These are the activations of a small network on made-up records, seen along a few directions, one row for each record.
After each row come some of the record's fields: E, F, W, M, N, C, V, Y.
A field that a record lacks is left out.
Other fields move the rows too, some of them a lot.
In the rows, zero is written as 500.
Random noise pushes rows far along 13 fixed directions. That doesn't count. These rows show it; they differ only by the noise:
406	506	477	311	512	489	355	324	385	642	573	782	497	573	454	567	531	452	412	558	501	372	483	472	292	522	611
541	516	544	512	401	474	406	544	594	514	540	623	501	317	510	450	690	549	552	449	566	466	403	396	429	409	558
472	509	432	522	632	198	571	505	438	636	502	548	447	443	549	295	405	506	720	623	401	570	626	505	604	592	589
428	539	430	368	523	528	548	493	613	565	616	522	661	516	365	466	463	369	497	493	507	386	514	426	514	473	594
478	516	488	547	476	442	419	383	385	526	585	649	443	687	623	529	427	492	360	538	470	388	509	546	413	545	532
560	584	507	592	466	566	614	445	516	539	347	335	635	357	462	507	494	508	417	323	712	569	438	439	411	383	395
379	437	490	396	531	595	422	535	602	424	478	531	436	545	502	597	592	515	554	622	463	535	562	498	544	543	488
636	377	567	401	462	532	488	576	613	560	520	364	665	341	254	505	562	416	528	563	577	547	370	567	356	474	549
533	410	365	546	634	469	469	493	698	393	508	271	625	536	288	555	359	392	554	713	461	608	454	560	404	534	525
578	390	580	281	491	580	441	471	405	486	622	438	454	331	585	464	585	441	623	415	466	373	841	535	402	416	501
463	538	661	403	432	431	517	563	470	619	586	589	437	408	451	458	627	471	538	422	433	354	433	508	551	545	540
458	466	586	612	496	571	589	644	638	464	440	308	506	629	292	568	514	445	412	538	547	531	296	592	545	588	382
592	295	593	454	476	661	249	555	558	259	682	386	406	418	543	615	628	511	603	535	444	424	723	508	396	446	545
434	445	455	447	422	785	489	583	699	309	471	447	496	550	643	557	642	524	475	477	609	505	687	443	580	385	389
370	613	326	655	528	396	546	466	677	471	547	596	496	805	456	451	398	394	354	609	456	398	321	511	488	543	458

451	489	535	384	657	478	571	442	368	529	522	307	512	428	363	550	353	422	614	461	400	484	658	555	491	583	496 -> {E: e1, C: c1, V: v1, Y: y5}
609	498	484	612	336	524	383	618	736	245	609	437	611	368	659	533	481	601	540	539	457	556	543	384	693	398	677 -> {E: e1, C: c1, V: v2, Y: y1}
382	546	504	601	539	511	581	539	506	626	447	561	387	490	308	386	636	533	533	344	696	453	505	261	596	478	531 -> {E: e1, C: c2, V: v1, Y: y5}
510	472	440	388	397	652	532	418	786	401	286	335	623	319	348	671	580	558	469	593	602	678	440	442	582	443	624 -> {E: e1, C: c1, V: v2, Y: y3}
453	551	401	406	572	426	485	493	591	561	345	577	704	350	528	600	479	584	594	673	440	777	276	506	606	555	537 -> {E: e1, C: c1, V: v1, Y: y4}
447	406	521	517	610	530	615	699	413	659	437	514	586	640	542	445	505	547	599	588	584	696	481	569	720	650	527 -> {E: e2, F: f3, W: w2, M: m1, N: n2}
494	532	609	584	533	635	403	683	531	415	560	429	596	464	575	705	509	558	505	434	422	563	276	528	652	595	411 -> {E: e1, C: c2, V: v1, Y: y3}
452	651	546	573	486	485	680	523	392	642	369	504	640	462	461	471	455	527	461	370	649	614	377	411	544	500	476 -> {E: e2, F: f1, W: w1, M: m1, N: n2}
409	633	592	639	480	448	556	608	485	555	588	600	484	572	565	470	535	507	465	372	464	403	303	487	604	565	436 -> {E: e2, F: f3, W: w2, M: m1, N: n2}
542	611	403	647	432	436	596	460	589	357	475	454	450	528	587	386	486	453	488	449	513	422	551	487	382	384	444 -> {E: e2, F: f3, W: w2, M: m1, N: n1}
470	579	582	561	450	602	429	598	540	383	620	483	673	500	543	651	370	563	431	446	451	499	451	377	720	507	606 -> {E: e1, C: c1, V: v2, Y: y4}
498	411	707	312	373	406	509	605	520	594	457	539	364	488	413	569	627	521	504	662	323	532	276	717	597	687	504 -> {E: e2, F: f2, W: w1, M: m1, N: n1}
699	440	716	571	486	601	313	569	403	441	588	356	642	326	426	752	529	542	415	395	495	552	216	584	327	510	463 -> {E: e1, C: c1, V: v1, Y: y5}
446	581	673	496	515	638	477	576	556	369	612	333	439	386	321	634	610	429	510	251	411	311	397	459	523	481	406 -> {E: e1, C: c1, V: v2, Y: y5}
482	583	387	513	593	612	514	474	523	422	498	438	559	547	510	461	416	400	457	397	563	458	586	472	331	367	290 -> {E: e2, F: f3, W: w2, M: m1, N: n1}
352	545	406	491	684	374	616	474	359	649	459	564	468	625	459	403	363	483	594	537	504	535	641	442	606	610	508 -> {E: e1, C: c2, V: v1, Y: y5}
733	331	496	486	366	448	526	609	592	507	727	463	575	611	543	320	477	349	432	614	479	362	518	727	398	469	529 -> {E: e2, F: f3, W: w2, M: m1, N: n2}
501	521	463	501	349	586	494	469	599	490	496	610	508	569	508	489	617	474	350	439	595	383	396	462	395	406	504 -> {E: e2, F: f3, W: w1, M: m2, N: n1}
229	482	482	421	631	672	445	482	509	418	447	511	289	735	381	658	543	493	447	572	460	466	585	471	559	608	395 -> {E: e1, C: c1, V: v1, Y: y5}
681	475	529	532	352	526	489	440	534	558	380	443	537	385	484	488	583	549	330	442	674	558	349	534	400	415	419 -> {E: e1, C: c2, V: v1, Y: y5}
452	450	565	458	489	544	654	629	466	588	487	533	453	699	497	435	558	434	457	527	528	444	451	639	570	593	395 -> {E: e2, F: f4, W: w2, M: m1, N: n1}
383	559	561	519	505	625	371	445	454	242	593	425	486	498	719	776	372	623	526	421	354	484	716	394	719	543	592 -> {E: e1, C: c1, V: v1, Y: y3}
453	619	334	660	662	409	401	532	457	509	608	640	637	517	624	452	357	524	583	464	498	530	499	323	525	487	548 -> {E: e1, C: c2, V: v1, Y: y2}
448	479	404	552	700	485	485	444	522	446	569	376	517	640	415	564	341	430	529	594	387	499	549	530	494	579	493 -> {E: e2, F: f3, W: w2, M: m1, N: n1}
462	476	417	495	525	525	533	281	518	432	424	333	394	571	433	514	421	465	408	488	511	426	725	463	523	481	465 -> {E: e1, C: c2, V: v1, Y: y4}
422	553	484	302	530	554	576	349	495	652	232	533	502	385	426	610	617	515	468	520	556	618	393	551	383	496	378 -> {E: e2, F: f3, W: w2, M: m1, N: n1}
629	409	392	574	532	436	500	487	516	471	548	434	561	547	537	387	429	450	520	578	554	516	557	544	387	454	508 -> {E: e2, F: f3, W: w2, M: m1, N: n2}
612	485	520	529	333	476	454	472	456	469	535	645	527	552	693	518	521	558	413	585	525	510	448	554	436	485	635 -> {E: e2, F: f3, W: w2, M: m1, N: n1}
493	439	583	412	568	565	620	695	402	629	557	420	594	493	499	437	487	444	585	435	508	517	587	581	659	547	461 -> {E: e1, C: c1, V: v1, Y: y1}
490	551	481	566	481	394	491	440	533	533	367	497	427	335	493	442	511	607	549	476	546	578	501	364	549	447	537 -> {E: e2, F: f3, W: w1, M: m1, N: n1}
567	582	377	630	514	293	571	426	577	483	289	480	423	406	650	397	508	547	593	555	478	673	441	583	443	448	375 -> {E: e2, F: f4, W: w2, M: m1, N: n1}
542	451	553	305	317	582	505	511	437	609	641	754	454	677	604	427	620	393	274	466	510	240	458	684	376	465	420 -> {E: e1, C: c1, V: v1, Y: y5}
533	488	563	628	442	536	493	444	348	524	534	506	474	589	593	559	437	578	372	427	599	466	524	466	576	523	566 -> {E: e1, C: c1, V: v1, Y: y5}
494	543	396	333	463	481	544	383	518	633	614	610	713	549	507	493	389	402	407	522	458	393	460	472	565	504	709 -> {E: e2, F: f3, W: w2, M: m1, N: n1}
494	543	391	321	576	382	492	508	746	391	549	427	604	354	500	563	462	394	667	692	203	536	387	599	581	551	521 -> {E: e2, F: f3, W: w2, M: m1, N: n1}
494	479	479	431	445	385	637	438	436	617	453	583	329	634	593	358	491	477	445	581	454	435	645	627	601	586	494 -> {E: e1, C: c2, V: v1, Y: y5}
385	438	575	211	640	583	544	777	535	589	462	500	575	416	345	507	617	405	711	583	391	601	447	605	568	599	313 -> {E: e1, C: c2, V: v1, Y: y1}
512	522	537	481	541	492	491	452	351	625	498	536	564	439	510	510	456	521	469	431	532	509	455	496	492	500	477 -> {E: e1, C: c1, V: v1, Y: y4}
486	501	500	597	510	353	599	572	502	527	469	447	444	580	455	415	395	535	528	603	462	549	496	543	637	599	526 -> {E: e1, C: c1, V: v1, Y: y5}
393	581	573	340	540	652	590	441	403	600	381	464	616	509	474	695	510	456	433	404	516	534	409	565	530	562	452 -> {E: e2, F: f4, W: w2, M: m1, N: n1}
479	296	380	367	446	712	435	385	685	368	370	410	434	651	450	620	629	490	440	726	593	585	640	571	443	487	559 -> {E: e2, F: f3, W: w2, M: m1, N: n2}

Here are new rows. What are their fields?
405	418	340	370	646	451	440	498	556	480	611	606	474	688	532	478	394	418	596	759	299	504	667	547	628	607	542 -> {E: e1, C: c2, V: v1, Y: y4}
483	370	543	480	615	661	454	440	349	449	554	335	378	674	401	560	456	419	459	457	487	402	739	579	386	551	358 -> {E: e1, C: c2, V: v1, Y: y4}
396	465	448	475	679	611	495	459	535	470	557	352	561	555	268	568	413	434	542	481	529	467	639	381	478	506	555 -> {E: e2, F: f3, W: w2, M: m1, N: n1}
479	607	459	446	388	462	661	515	577	529	365	556	557	435	602	430	520	550	492	491	539	567	460	498	621	467	468 -> {E: e1, C: c1, V: v1, Y: y5}
358	518	357	530	609	557	462	466	555	563	510	607	600	616	461	558	440	554	485	564	588	587	454	324	682	570	618 -> {E: e1, C: c2, V: v1, Y: y5}
383	543	396	581	624	636	668	583	470	480	415	427	669	599	558	488	364	534	545	433	657	660	660	362	595	473	473 -> {E: e2, F: f3, W: w1, M: m1, N: n1}
580	490	538	625	464	445	424	220	456	481	278	280	488	302	229	689	416	654	412	523	657	646	422	368	369	510	710 -> {E: e1, C: c1, V: v1, Y: y5}
388	490	441	360	511	654	557	525	557	439	355	540	418	476	507	484	682	495	607	516	604	546	671	448	399	413	421 -> {E: e2, F: f3, W: w2, M: m1, N: n1}
606	583	672	602	381	464	535	467	217	649	543	585	552	412	711	488	455	642	360	252	610	462	482	436	628	500	616 -> {E: e1, C: c1, V: v2, Y: y5}
400	437	423	396	593	596	496	623	643	587	605	596	673	611	305	487	533	428	529	602	556	505	419	434	517	515	585 -> {E: e2, F: f3, W: w2, M: m1, N: n1}
494	443	565	465	457	600	552	486	351	594	557	536	519	713	544	515	460	454	343	465	591	396	571	596	453	544	476 -> {E: e2, F: f3, W: w2, M: m1, N: n2}
423	595	382	567	511	570	538	460	589	534	464	522	698	532	462	546	440	572	418	471	653	593	422	305	641	478	622 -> {E: e1, C: c1, V: v1, Y: y5}
569	411	763	507	434	428	554	665	408	598	631	395	375	435	250	398	541	442	540	419	486	349	500	555	542	583	570 -> {E: e1, C: c1, V: v1, Y: y5}
709	451	500	428	383	468	525	599	657	428	590	406	519	322	724	426	607	470	589	538	346	494	482	669	623	450	419 -> {E: e1, C: c2, V: v1, Y: y5}
461	467	504	341	556	466	465	438	420	657	497	617	549	341	480	466	563	537	629	518	551	547	582	414	501	505	644 -> {E: e2, F: f3, W: w2, M: m1, N: n2}
614	338	476	389	490	587	460	643	428	554	565	588	608	593	670	453	481	502	489	604	558	578	582	634	497	509	427 -> {E: e1, C: c2, V: v1, Y: y5}
412	467	613	464	505	681	348	581	511	448	678	509	610	528	338	732	542	476	470	441	488	420	350	429	509	539	603 -> {E: e1, C: c1, V: v1, Y: y1}
678	433	598	573	227	585	395	543	466	452	633	616	456	485	665	439	654	559	384	378	628	334	563	459	423	365	568 -> {E: e1, C: c2, V: v1, Y: y1}
530	457	587	329	334	652	455	593	665	422	516	505	537	343	510	542	672	530	527	499	535	497	514	467	566	404	552 -> {E: e2, F: f3, W: w2, M: m1, N: n1}
505	420	369	626	570	593	315	426	447	476	475	543	675	584	495	612	306	668	428	618	718	709	591	264	523	526	730 -> {E: e1, C: c2, V: v1, Y: y5}
